Each row below holds a small network's activations on one input, seen along a few directions.
In each table, some parts of the input vary, and every possible input appears once, in random order.
A made-up example of a description, with smaller parts first: one of 2 separate values, together with either a single point or one of 9 places along a line or (one of 4 places along a line, together with one of 5 places around a ring).
Shared parts are said once, and a part with two or three values counts as separate values.

Rows:
row 1: [ 33 -25 -21 -16  25  13 -18  -7  30 -15  14 -16   1 -22  18 -26  18  10]
row 2: [-29  -1  -3  31  12  36  -4 -10 -28  14 -42  36 -14 -13  50  13  -5   0]
row 3: [-57  17   9  22  -3  -5  11  20 -60  12 -12  33  -1   5   1   3  -6  -2]
row 4: [-21  24  -8 -29 -21   8 -12  24 -12  -9  28   2  -2   5 -40  16  23 -10]
row 5: [  0  -1  12   5 -49 -35  51 -20  -3  -2  -4 -10  21  28 -20 -20 -12 -14]
row 6: [ -6   5 -12 -14   2  44 -28  -9  31 -14   3   1 -14 -16   6  23  19 -13]
row 7: [ -9  23  -3  27   3  11 -18 -32  31  33  -5  11  -8  14  30  34  12  17]
row 8: [ 28 -12   6 -14  21 -42   5  48 -18 -17   7 -25  -1  -7 -25 -25 -28   0]
row 9: [ 51 -29   9 -12  40  -6 -18   9  13 -17 -10 -19 -14 -26  27 -17 -30  -2]
row 10: [ 25 -17  18  11 -25  13  31 -56  33  -5 -32  -9   8   3  17 -10 -17 -11]
row 11: [-32  29   9  13 -12 -21  -2   3  -7  36  24  15   9  31 -27  33   5  13]
row 12: [ 16 -13 -15 -26   7 -15   2  30 -10 -16  31 -19  16  -2 -38 -25  20  13]
What is each input in this table made of?
> one of 2 separate values, together with either a single point or one of 5 places along a line
The inputs of row 9 and row 8 match in every part but the choice among 2 separate values. If row 10 is changed in the same way as row 9 into row 8, which row does it become?
> row 5
Change only the choice among 2 separate values in row 3. List by row number the other rows that result.
> row 2
Change only the choice among 2 separate values in row 6. List by row number the other rows that result.
> row 4

Rows:
row 13: [ -9  19   9  -2 -21 -33  15  10 -13   3   8  -5   2  12 -22  -8 -14  -8]
row 14: [ 21 -11  15  -5 -12 -12  15  -9   9  -2  -4 -10  13  25  -7  12  -5  -2]
row 15: [ 14 -22   1   5  28 -13  -5  -1   3  -9   1  -6   3  -9  27 -21  -1  11]
row 16: [  6   9  -9 -10  13 -19 -21  22   2  16  30   0  -4   4 -10   6   2   8]
row 17: [-37  18   9  37   2  22  -5 -40  19  29 -18  22  -7   6  24  29  -2   3]
row 18: [ 10 -19  -9  -4 -12  18   5 -32  21  -9   3  -1   6  -5  17  -9  12  -8]
row 19: [-28  24   2  33  -6  19  -1 -19  13  23 -22  17  -4  17  12  43   5   7]
row 20: [ 18   2  -2 -14  14   9 -16   9   4  -9   8 -11  -9 -20 -16  -3  -2   5]
row 21: [ 14 -17  21   1  -6 -11  12 -30  15   2   1  -1  13  13   5  -3 -12  -4]
row 22: [-37  13   6  15  -4  25   0   0 -41  12 -16  30  -6  -7   2  14  -1   1]
row 23: [  5   2  -7 -18  -1  20  -3   2   6 -15   1  -7   0 -15 -15 -19  16   1]
row 24: [-54  21   3   9 -14   6  -6  13 -42  11   1  33  -8   5   2  21   2 -10]
row 25: [ 17 -13 -16 -10 -17  16   9 -11  15 -13  -4  -9   7   7   4   6  19  -5]
row 26: [-15   2 -14 -14 -25   2   6  -1   2  -6  25   1   9   9 -17   3  24  -7]
row 27: [  6  10  13   5 -12 -16  20  -2 -12   4  -9  -9   3   0 -22 -15 -17   4]
row 28: [  2  -6 -11  -7 -15  19  11 -14   2  -5   7  -2  11  -3 -17  -4  21   5]
row 29: [-29   2   9  16   2  23  -3 -19 -23   8 -21  32 -11  -9  35  10  -9 -12]
row 30: [ -9   0  -6  -3  17 -28  -7  28 -17  -5  24  -4   6   7  -7 -10  11   9]
row 31: [ 13 -11  -5 -14   1  19  -9 -15  25 -18  -3  -6  -5 -18  20 -24   7 -11]
row 32: [-61  37   4  32 -15   4  -8  -8   0  32   4  25  -2  18  -8  41  10   5]
row 33: [ 28 -12  -3  -2  24  -4 -21  -7  23  12   8  -3  -6 -11  25  -6 -11   9]
row 34: [ 14  -3  17   9  -9 -19  17 -19   6   0 -13  -7  -2  -2  11 -20 -26  -8]
row 35: [-17  -2  -8  -4  -5 -19  12  29 -21  -5   8   2   4   1 -17 -14  -7 -10]
row 36: [ 14 -18  -8   0   2  -5  16  21  -8 -13 -20  -9   1  -2   4 -11 -11  -8]
row 37: [ 32  -5  -6 -17  13   5 -17  13  17 -17  -3 -20 -14 -11   7   7  -3  -5]
row 38: [ 21   3   9   3 -14 -20  20   1   0  -4 -19 -15  -2  10  -1  -5 -19  -5]
row 39: [  6  -4  19  -2 -10  -9  16 -12  -3   6   6  -3  18  15 -28   2  -3   8]
row 40: [ -1 -11  -4   2   4  -2  17  17 -20  -5 -10  -2   6 -11 -17 -21  -9   2]
row 41: [-22   8   2  12  -5  22   0   2 -29   3 -25  25 -10   3  23  23  -2  -9]
row 42: [-11  11 -10 -24 -10   3  -8  15   6 -15  19  -4  -2  -3 -14 -12  20 -11]
row 43: [  7 -10  -3   3  25 -11  -2  16 -16  -5   6  -8   8  -5  -7 -16   7  22]
row 44: [  2  11  -5 -20   6  -9 -21  21   3  -9  26  -8 -12  -8 -16   3   2  -7]
row 45: [ 20  -4 -12 -20  -3  17  -5   5  19 -22  -9 -15  -4  -6   8  -9  15  -9]
row 46: [ 36  -7 -10  -8  20  -5 -17  14  17   8   2 -12  -6   1  12   9  -3  11]
row 47: [-10   5  16  -8 -19 -25  11   1  -4   5  24   0  17  27 -28   9   0  -4]
row 48: [ 25 -11   1 -12  17   7 -22  -7  23 -13   4 -11 -13 -23  19  -8 -11  -7]
row 49: [-44  29   7  37  -5  23  -1 -21   1  32 -13  21   0   6  -8  33   7  17]
row 50: [ 21   0  -6  -4  21  -2 -16  10   3  16  12  -4  -2  -8 -10  -1  -2  20]
row 51: [ 21 -17  -7   0  23 -14  -2  19  -3 -13  -5 -15   3   4  15  -7   6  12]
row 52: [  7 -24   0   5   7  -4  13   1  -2  -9 -14   0   1 -14  16 -26 -18 -10]
What is each input in this table made of?
> one of 4 places along a line, together with either one of 2 separate values or one of 8 places around a ring
The inputs of row 42 and row 31 match in every part but the place on the line of 4. If row 16 is changed in the same way as row 42 into row 31, which row does it become?
> row 33
Change only the choice among 2 separate values in row 24. List by row number the other rows that result.
> row 32
Change only the choice among 2 separate values in row 41. List by row number the other rows that result.
> row 19
Change only the place on the line of 4 in row 36. List by row number the other rows that result.
> row 35, row 40, row 52
Change only the place on the ring of 8 in row 23. List by row number the other rows that result.
> row 20, row 27, row 28, row 39, row 40, row 43, row 50

Rows:
row 53: [ 25 -15  -1 -11 -19   6  14 -13  16 -12  -9  -8   4   8   7   3  -2 -14]
row 54: [ 21 -15 -19 -18   6  19  -9   4  14 -12   8  -6   3  -5   2   3  21   3]
row 55: [-28  18  -4  24   9  41 -30 -15   6  19 -23  29 -24 -15  38  29   2   0]
row 56: [ 20  -9  -1 -13  21   1 -21  -3  22  -3  22 -10   1  -9  -1  -7   6   9]
row 57: [-20  20   6  -4   4  -4 -22   5   3  11  23   9  -8   2  -8  18   2   0]
row 58: [  7 -15 -12 -19  12  12  -9  10  -2 -25   7  -5  -1 -17   8 -22  20  -2]
row 59: [ 20 -15 -10  -1  31 -10  -8  26  -3  -6  -1 -12   0  -7   6 -13   1  14]
row 60: [ 15 -10   1 -13 -14 -11  17   1   3 -11   0 -11   2  -9  -7 -29 -15 -14]
row 61: [ -7  22   0  -9   0  -8  -8  31 -23   1   6  -1 -10   0 -24  12  -2   0]
row 62: [ 11 -11 -12  15  28  44 -25 -25  24   1 -23   4 -16 -31  45   9   5   9]
row 63: [-17   0   1   8 -25  11  19 -14  -7   8  -5  10  14  20 -14  18  11  -2]
row 64: [ 22 -17   9   0   4 -22   8  -7   0   0  -4  -5   2   2  19 -15 -23  -5]
row 65: [-17  27  -8  -4  -8  -1 -15   6  15  11  19  -1  -5  11 -13  23  17   4]
row 66: [ 23  -9  17  -6  -3 -15   2 -21  24  -3   4 -11   3   5   4  -7 -17  -8]
row 67: [-16  13   7  13 -22  -6  15 -21  12  16   5  -2  14  24 -21  14  13   8]
row 68: [-25  17 -11  -9  -6  -4  -7  23 -16   1  17   7  -7  -9 -21  -5   3  -9]
row 69: [ 13 -10 -16 -20  10   1  -6  16   1 -12  16  -9   0 -21 -13 -29   7   1]
row 70: [-17   1   9  24  -1 -19  23   9 -23   9 -13   6  11  15  -8   3 -11   9]
row 71: [ 21 -16   6   5   7 -25  15  10   0  -6 -19 -13   2   5  12 -14 -23  -3]
row 72: [ -6   9  13   6 -15 -12  21   7 -25   4  -7  -1   9  12 -31   3  -8   6]
row 73: [-18  13  -5  10  14 -15  -8  34 -21   7   1   5  -8   4  -1  11  -4   3]
row 74: [ 27  -1   3  -4 -16 -11   9 -20  36  -4   1 -20   6  13  -2  -1   0  -5]
row 75: [-24   5   2   6 -21  -7  23  -1 -19   5   5   6  11   3 -28 -13  -3  -3]
row 76: [-26   9  13  35   0  39   6 -42   2  23 -38  28  -3  -1  31  20  -4   3]
row 77: [ 33  -6  11 -12  -8 -16  15   8  -3 -12 -12 -20   1   2 -11 -13 -21  -6]
row 78: [ 20 -17  -8  -6  29  -7 -16  10  -2   1  13  -4  -1 -11  13 -15   1  13]
row 79: [-32  14  -8  -8  -5   7 -11  17 -20 -11   7  11  -7  -4  -1   2  15 -12]
row 80: [ 10 -15   6 -12 -12   0  15  -6   0 -25 -10  -7   1  -5  14 -22  -3 -18]
row 81: [ 15 -10   8  20   7  31   0 -44  27   1 -42   5 -17 -13  50   7 -19 -11]
row 82: [-31   1   6   7 -19   4  20  -8 -23  -8  -5  11  11   8  -8  -6   9  -6]
row 83: [-17  -1  12  19  -3 -17  15  -8 -22  17   1  16  11  11  -1   1 -10   8]
row 84: [-18  13 -13  -9 -11  15 -12  12  -4   4   8  10  -5   8  -6  27  16  -7]
row 85: [-19  12  -2   5  11 -12 -16  18 -20  14  15  15  -9   0   6  10  -4   2]
row 86: [ 23  -1 -15 -12   9   4 -14  -2  34  -5  19 -18   4   0  -7  -1  21  14]
row 87: [ 30  -6  -6 -19  16  -3  -8  24  -6 -12   5 -18  -2 -10 -16 -12   2  10]
row 88: [-18   6  20  12 -10 -10   9 -21   0  15   8   8  12  14 -15  10  -3   5]
The inputs of row 62 and row 81 match in every part but one. If row 69 is changed in the same way as row 62 into row 81, which row does it become?
> row 60
What is each input in this table made of?
> one of 4 separate values, together with either a single point or one of 8 places around a ring
List by row number the other rows that have the choice among 4 separate values in common with row 57.
> row 55, row 61, row 65, row 68, row 73, row 79, row 84, row 85
List by row number the other rows that have the choice among 4 separate values in common with row 83.
> row 63, row 67, row 70, row 72, row 75, row 76, row 82, row 88
Change only the place on the ring of 8 in row 66. List by row number the other rows that result.
> row 53, row 60, row 64, row 71, row 74, row 77, row 80

Rows:
row 89: [ 24 -14  11  -5  -2 -24  13 -10  13  -1   9 -15  13   8  -8 -16 -10   3]
row 90: [-50  24  -2  16  -2   3  -5  13 -32  21  12  24   3   8 -20  20  14  12]
row 91: [ 28  -6  -7  -7  21  12 -26 -14  38   0   6 -10 -10 -12  22   3   4   5]
row 92: [ 14  -4 -11 -16  11 -17  -8  20   6  -3  32 -15  10   4 -27  -8  16  15]
row 93: [  0   1  -8  -5  -3  35 -17 -24  28  -5  -4   4 -10 -11  22  12  14  -8]
row 94: [ 30 -24  -1   1  16   5   7   0  -1 -13 -24  -8  -3 -14  23 -18 -13   0]
row 95: [-32  12  10  36  -5  17   9 -22 -11  24 -29  24  -1  11  17  29  -6   5]
row 96: [ -4  -4   9  -2 -26  -2  22 -21   4  -5  -2  -1  12   9 -10  -9   0 -10]
row 97: [-13   6 -13 -15 -13   6   1   9  -4  -6  22  -1   9   4 -28  -1  26   1]
row 98: [ 19 -23   6  -4   8 -17  15   5 -13 -14  -7  -8   4  -9   7 -33 -18  -5]
row 99: [ 17  -5  -3 -19   7 -23   0  37 -19 -17   3 -13  -7  -7  -6 -19 -13  -9]
row 100: [ 22   4   1 -19  -3 -31  -2  22   7  -4  20 -20   2  10 -23  -2  -6  -1]
row 101: [  9 -13 -14 -17  20 -10  -6  35 -20 -16  14  -9   2 -13 -10 -25   8   7]
row 102: [ -6  14   0 -16 -26  -7   7  11  -2  -7  10  -6   1  10 -25   5   3 -14]
row 103: [ 34 -14   4   1   7  -2   4 -16  26   0  -8 -16   5   4   8  -1  -4   9]
row 104: [  6  -6   2   4 -17  20  13 -26  16  -4 -18  -2   5   5   7   7   5  -5]
row 105: [ 23 -16 -11  -7  29  19 -24   2  12 -12 -11  -3 -18 -30  37 -13  -4  -3]
row 106: [-42  14  18  31 -14  -5  18 -16 -22  22 -12  24   5  14   0  12 -12   0]
row 107: [-44  32  10  15 -14 -11   2  15 -29  20   0  20  -6  15 -18  26  -9  -4]
row 108: [-37  19   0  26   8  32 -22 -19   2  23 -14  31 -16  -6  32  33   4   2]
The inputs of row 100 and row 102 match in every part but one. If row 103 is changed in the same way as row 100 into row 102, which row does it become?
> row 104
What is each input in this table made of?
> one of 4 places along a line, together with one of 5 places along a line
Change only the place on the line of 4 in row 91. List by row number the other rows that result.
> row 93, row 105, row 108
